These are the activations of a small neural network, seen along a few directions. Each row is one input.
Each table varies a few parts of the input and shows all the possible inputs, shuffled.
Descriptions start from the smaller parts, as in this example, which fits no table here: values(3) and (point or line(9) or (line(4) and ring(5))).
Shared parts are said once, and a part with two or three values counts as separate values.
(in the rows, 128 means zero)

Other details of the inputs vary at random and push rows far along two fixed directions, the same in every table; ignore that.

A family of inputs:
R1: [ 95 142 128 152 152 137  56 105 156 130 137 126  99 165 117  89]
R2: [121 114 107 104 119 140 119 132 105 138 138  95 114 110 142 154]
R3: [124 151 173 147 119  83 166  99 158 115  75 168 189  98 109 134]
R4: [150 115 123 107 135 129 164 157  91 127 134 125 132 117 138 151]
R5: [142 111 111 105 130 145 133 161  80 135 147 107 102 138 142 136]
R6: [151 118 110 120 127 156 144 155 111 126 153 108 103 128 142 143]
R7: [ 97 138 125 146 157 122  71 109 126 127 157 133 106 196 122  98]
R8: [ 84 174 171 180 163  46  93  80 173 126 113 195 170 180 104  87]
R9: [121 123 117 139 137 136  99 109 154 133 140 120 107 135 128 119]
R10: [144 113 113 104 139 142 138 160  88 132 147 112 107 134 141 139]
R11: [136 106 118 111 122 171 128 135 113 117 130  99 114 120 125 140]
R12: [127 132 141 131 127 133 131 126 132 122 115 142 136 135 117 110]
R13: [144 119 115 112 121 166 129 163  96 127 135 104 100 128 138 128]
R14: [145 101 106 113 118 166 135 135 119 128 146 104 101 123 135 137]
R15: [149  99 130 101 115 130 171 136  96 124 118 124 148 102 127 157]
R16: [106 147 121 147 163 122  78 133 113 126 165 125  99 199 132 106]
R17: [108 156 126 154 155 142  75 134 129 118 153 124  97 190 128  98]
R18: [134 113 108 105 114 157 133 143 122 133 120 102 119  84 138 139]
R19: [129 153 174 138 124  43 197 116 152 125  81 192 224  85 115 145]
R20: [127 144 130 135 153 145 110 146 128 120 142 128 109 154 128 114]
R21: [149 116 126 110 131 128 162 155  90 123 134 118 136 120 135 158]
R22: [136  92 114  99 109 137 130 135  96 145 119 110 113 102 135 134]
R23: [146 113 136 108 102 149 171 132 109 115 102 116 143  97 125 153]
R24: [153 101 125 115  95 133 162 126 129 131 108 116 138  81 131 152]
R25: [144 111 103 107 103 147 138 143 127 145 131 107 112  91 143 136]
R26: [ 87 147 116 143 161 115  59 116 143 142 159 128 105 171 128 100]
R27: [126 150 165 148 119  94 159 115 143 115  90 176 177 132 110 108]
R28: [141 169 183 155 137  73 194 131 150 104  89 189 207 116 109 136]
R29: [136  92 115 101 118 140 130 129 103 134 124 101 120  99 133 152]
R30: [109 138 121 154 156 144  78 106 155 118 169 118 101 183 120 114]
R31: [105 135 117 152 142 135  62 104 158 138 152 122  90 168 124  96]
R32: [149 104 119 113 103 137 146 128 131 139 114 121 120  93 133 133]
R33: [123 110 102 106 109 135 117 142  99 145 132 104 111 114 143 133]
R34: [127 145 140 133 147 109 141 134 110 119 137 135 140 151 129 147]
R35: [ 92 155 120 147 161 136  58 116 165 132 149 125 103 158 123  95]
R36: [155 162 179 156 122  61 217 131 151 110  96 194 210 110 115 145]
R37: [127 115 106 110 117 164 112 139 123 129 131  88 111  98 136 141]
R38: [113 117 121 122 148 124  92 115 129 139 137 125 109 140 126 117]
R39: [139 102 130 102 105 122 159 123 102 132 104 116 142  87 132 161]
R40: [ 92 132 122 144 174 121  59 100 148 132 155 127 103 170 122 108]
R41: [122 127 136 133 135 129 120 114 148 124 109 134 135 112 120 120]
R42: [115 138 111 141 116 129  97 123 143 140 141 120 110 140 136 112]
R43: [160 121 123 117 116 138 167 158 112 129 134 126 121 115 139 140]
R44: [146 109 128 105 114 154 154 140 115 124 111 123 128 105 125 129]
R45: [145 105 131 101 109 130 173 131  92 124 115 121 146 105 129 162]
R46: [120 178 187 176 137  54 173  86 182 108 101 203 205 148 101 123]
R47: [142 118 114 118 103 135 147 134 134 134 127 110 133  89 138 149]
R48: [131 103 116 113 117 163 114 126 123 125 120  93 109 102 128 138]
R49: [120 130 137 137 114 123 116 115 135 127 102 135 133 121 121 110]
R50: [164 119 128 116 100 132 182 161 103 131 123 130 133 107 139 141]
R51: [143 117 111 115 107 136 150 137 135 139 126 117 130  87 140 143]
R52: [111 137 119 148 156 143  79 112 155 127 165 128  94 182 122 100]
R53: [147 123 111 121 117 159 139 148 104 122 153  95  99 134 143 155]
R54: [ 98 153 113 156 146 126  63 113 165 141 161 126  99 168 129  96]
R55: [126 130 139 131 140 137 134 122 139 116 120 139 139 130 117 121]
R56: [129 152 145 140 139 129 138 135 126 110 126 132 138 142 125 139]
R57: [139 108 118  98 115 120 162 143 110 140 116 124 145  78 139 152]
R58: [139 120 122 110  86 134 155 144 113 135  96 120 141  78 136 133]
R59: [138 145 135 146 121 115 144 140 125 124 134 143 131 151 133 120]
R60: [127 106 100  97 125 143 116 144 107 147 140 102 105 107 142 136]
R61: [144  99 109 115  86 146 134 130 114 140 116 106 108 102 138 132]
R62: [147 104 130 104 103 141 156 135 121 132  91 124 135  75 127 134]
R63: [116 165 184 160 162  45 169  97 164 115 101 214 210 145 101 116]
R64: [120 145 128 141 118 116 127 114 152 130 130 126 138 120 132 138]
R65: [100 140 120 156 146 137  64  92 161 127 155 109  94 169 125 118]
R66: [105 145 122 135 134 141  93 117 144 125 134 108 117 131 129 129]
R67: [116 166 187 160 149  41 167 100 157 121  96 216 208 150 100 104]
R68: [109 140 119 132 130 139  91 129 141 136 131 120 113 129 128 107]
R69: [106 160 130 156 180 141  77 130 147 114 161 130 104 185 123 106]
R70: [108 139 118 154 139 140  77 110 144 126 159 125  96 189 125  97]
R71: [151  99 128  95 115 129 173 141  96 132 115 133 141 102 129 142]
R72: [151 101 113 110  98 156 150 140 110 134 131 114 111 116 134 131]
Description of these inputs: values(3) and line(4) and line(6).
- The inputs of R8 and R33 match in every part but the line(4) part. If R38 is changed in the same way as R8 into R33, which row does it become? => R60
- Which other rows does R27 become when the line(4) part takes its other values? List them by row number. => R17, R49, R58
- Which other rows does R68 become when the values(3) part takes its other values? List them by row number. => R26, R54
- Which other rows does R4 become when the line(6) part takes its other values? List them by row number. => R5, R10, R16, R21, R34
- Start at R53 and move only the line(6) part, one step at a time. The first step leads to R36. Which rows follow, in order? => R6, R43, R50, R59

A family of inputs:
R73: [127 130 129 159 143 124  99 117 142 124 149 146 104 186 122  94]
R74: [165  98 102  99  78 159 169 175  74 133 121  98 107  98 152 141]
R75: [ 91 134 107 130 173 131  62 116 150 138 172 112 109 154 127 120]
R76: [108 119 129 130 149 113 115  93 148 125 138 137 143 140 115 131]
R77: [162 120 123 106 113 159 175 165  88 112 122  96 125  99 145 172]
R78: [160 114 159 115 110 114 200 137 110 118  84 171 165 109 115 120]
R79: [151 106 102 105 124 197 116 160  84 115 159  61  74 135 141 163]
R80: [133  86  76  85 117 165  96 146 101 161 162  69  68 100 153 145]
R81: [164 107 104 127  54 186 140 139 153 136  94  95 104  68 140 116]
R82: [139  91 110  85  94 149 156 137  95 134 122  94 139  80 133 168]
R83: [ 96 139 137 125 141 110  99 117 126 133 109 142 137 135 123 103]
R84: [119 171 170 181 160  65 137  89 182 118 134 199 162 188 108 101]
R85: [127  99  90  96 136 173 101 147  94 134 145  65  86  96 149 167]
R86: [103 159 124 162 133 180  52 105 192 121 119 120  90 152 109  61]
R87: [116 189 174 189 164  47 129 120 182 124 123 211 175 174 109  79]
R88: [120 109 125 125 153 135 105 104 132 120 134 108 113 130 123 149]
R89: [126 142 130 134 136 140 128 134 127 114 154 125 132 160 122 133]
R90: [134 137 157 122 121  85 185 125 125 117  82 145 189  74 126 168]
R91: [139 124 136 108  93  86 187 124 119 141  93 144 171  73 138 155]
R92: [159 147 166 135  94  79 214 134 130 124  97 175 187 107 121 146]
R93: [147  84 119 105  83 124 154 127  97 144  99 118 133  85 135 138]
R94: [164 111 111 118  51 179 168 132 162 135 102  97 112  51 142 146]
R95: [ 96 143 127 143 140 105  79  96 149 140 148 128 117 160 123 120]
R96: [122 140 111 133 163 150  99 145 135 125 177 115 106 165 132 121]
R97: [156 146 151 129  98  88 210 143 122 126 101 162 175 102 134 146]
R98: [113 181 175 186 155  63 136  90 176 117 132 196 168 189 107 103]
R99: [123  97  98 101 130 178  86 134  97 128 149  57  80 118 137 164]
R100: [116 142 120 155 136 140  75 132 129 127 161 120  89 193 126  97]
R101: [155 136 166 132 111  95 221 127 128 109  99 175 203 108 114 149]
R102: [151 146 148 124 118  99 211 150 124 117 108 166 192  97 128 150]
R103: [109 128 112 132 132 111  90 125 128 146 132 129 117 129 138 110]
R104: [117  92  89  82 123 174  90 150  82 148 131  84  82 104 145 124]
R105: [ 92 127 120 137 156 130  79  92 143 126 156 118 121 163 118 126]
R106: [161 146 155 128 126 106 206 155 117 110  98 152 177  89 132 164]
R107: [116 188 166 177 166  58 133 116 182 128 140 195 165 172 115 100]
R108: [152 131 151 109 100 117 199 160  95 121  82 156 167  98 128 127]
R109: [ 83 141 107 133 161 134  64 108 140 128 165 106 111 164 130 125]
R110: [ 96 128 114 143 136 124  51 109 134 141 149 114  95 168 126 100]
R111: [162 118 149 121 114 112 211 130 125 112 110 160 179 108 120 149]
R112: [ 87 122 126 132 156 137  55 100 128 134 136 123  99 170 116  92]
R113: [102 138 122 137 179 125  71 120 147 129 153 110 109 141 127 134]
R114: [105 133 137 121 153 107  96 126 136 143 117 148 134 126 120  98]
R115: [157 103 116  91 115 163 154 178  86 136 121 114 108 102 137 123]
R116: [ 84 141 105 134 169 131  63 112 144 133 167 114 112 158 130 123]
R117: [100 134 144 126 136 110  97 112 128 133 109 144 139 140 112 104]
R118: [143  74 120  82 103 146 150 129  91 139  95 118 124  85 127 132]
R119: [175 101 113  93 119 170 173 180  87 124 133  88 110  82 147 173]
R120: [110 155 119 143 155 142 102 132 133 114 168 120 118 178 131 123]
R121: [100 119 111 138 152 123  68  87 150 141 161 119  91 169 126 115]
R122: [104 189 189 175 159  68 128 111 162 109 105 207 181 186  94  81]
R123: [153  71 108  96  88 134 149 128  98 145 107 113 117  85 137 137]
R124: [124 160 139 169 128 165 104 106 202  99 123 111 117 110 116 127]
R125: [107 134 110 126 138 112  98 117 135 148 144 123 115 128 139 129]
R126: [134 125 128 148 122 133 118 128 120 125 139 134 110 165 126 107]
R127: [169 123 161 128 125 112 205 131 123 104 100 153 168 104 121 161]
R128: [134  85  83  94 112 158  90 152  98 158 145  80  76 102 150 125]
R129: [167 125 160 126 115 119 206 138 111 105  98 142 168  99 124 166]
R130: [154 109 118  92 106 158 169 176  77 131 109 121 121  96 140 130]
R131: [ 94 128 116 143 147 123  66  88 145 141 159 116  96 171 126 117]
R132: [149 157 167 152  78 112 214 111 205 105  70 172 211  52 108 136]
R133: [109 167 176 168 158  90 125 107 151 112 112 191 161 185 100  83]
R134: [128  94 111 107 131 163 110 121 101 125 135  76  98 111 133 164]
R135: [102 133 116 138 129 111  82 116 130 140 133 124 115 144 135 107]
R136: [120 145 106 139 146 143  97 139 128 135 172 115  88 168 142 120]
R137: [142 105  82 112 114 179 103 170  86 139 160  83  64 138 154 122]
- The inputs of R131 and R105 match in every part but one. If R121 is changed in the same way as R131 into R105, which row does it become? => R76
- What do these inputs look like to the network? => line(5) and (point or (values(2) and line(6)))
- List by row number the other rows that have the line(5) part in common with R106. => R77, R79, R85, R88, R90, R99, R113, R119, R124, R127, R129, R134
- Which other rows does R82 become when the values(2) part takes its other values? List them by row number. => R89
- Start at R83 and move only the line(5) part, one step at a time. The first step leads to R135. Which rows follow, in order? => R91, R109, R90
- List by row number the other rows that have the line(5) part in common with R130. => R78, R83, R86, R104, R108, R112, R114, R115, R117, R118, R122, R133
- Which other rows does R95 become when the values(2) part takes its other values? List them by row number. => R92
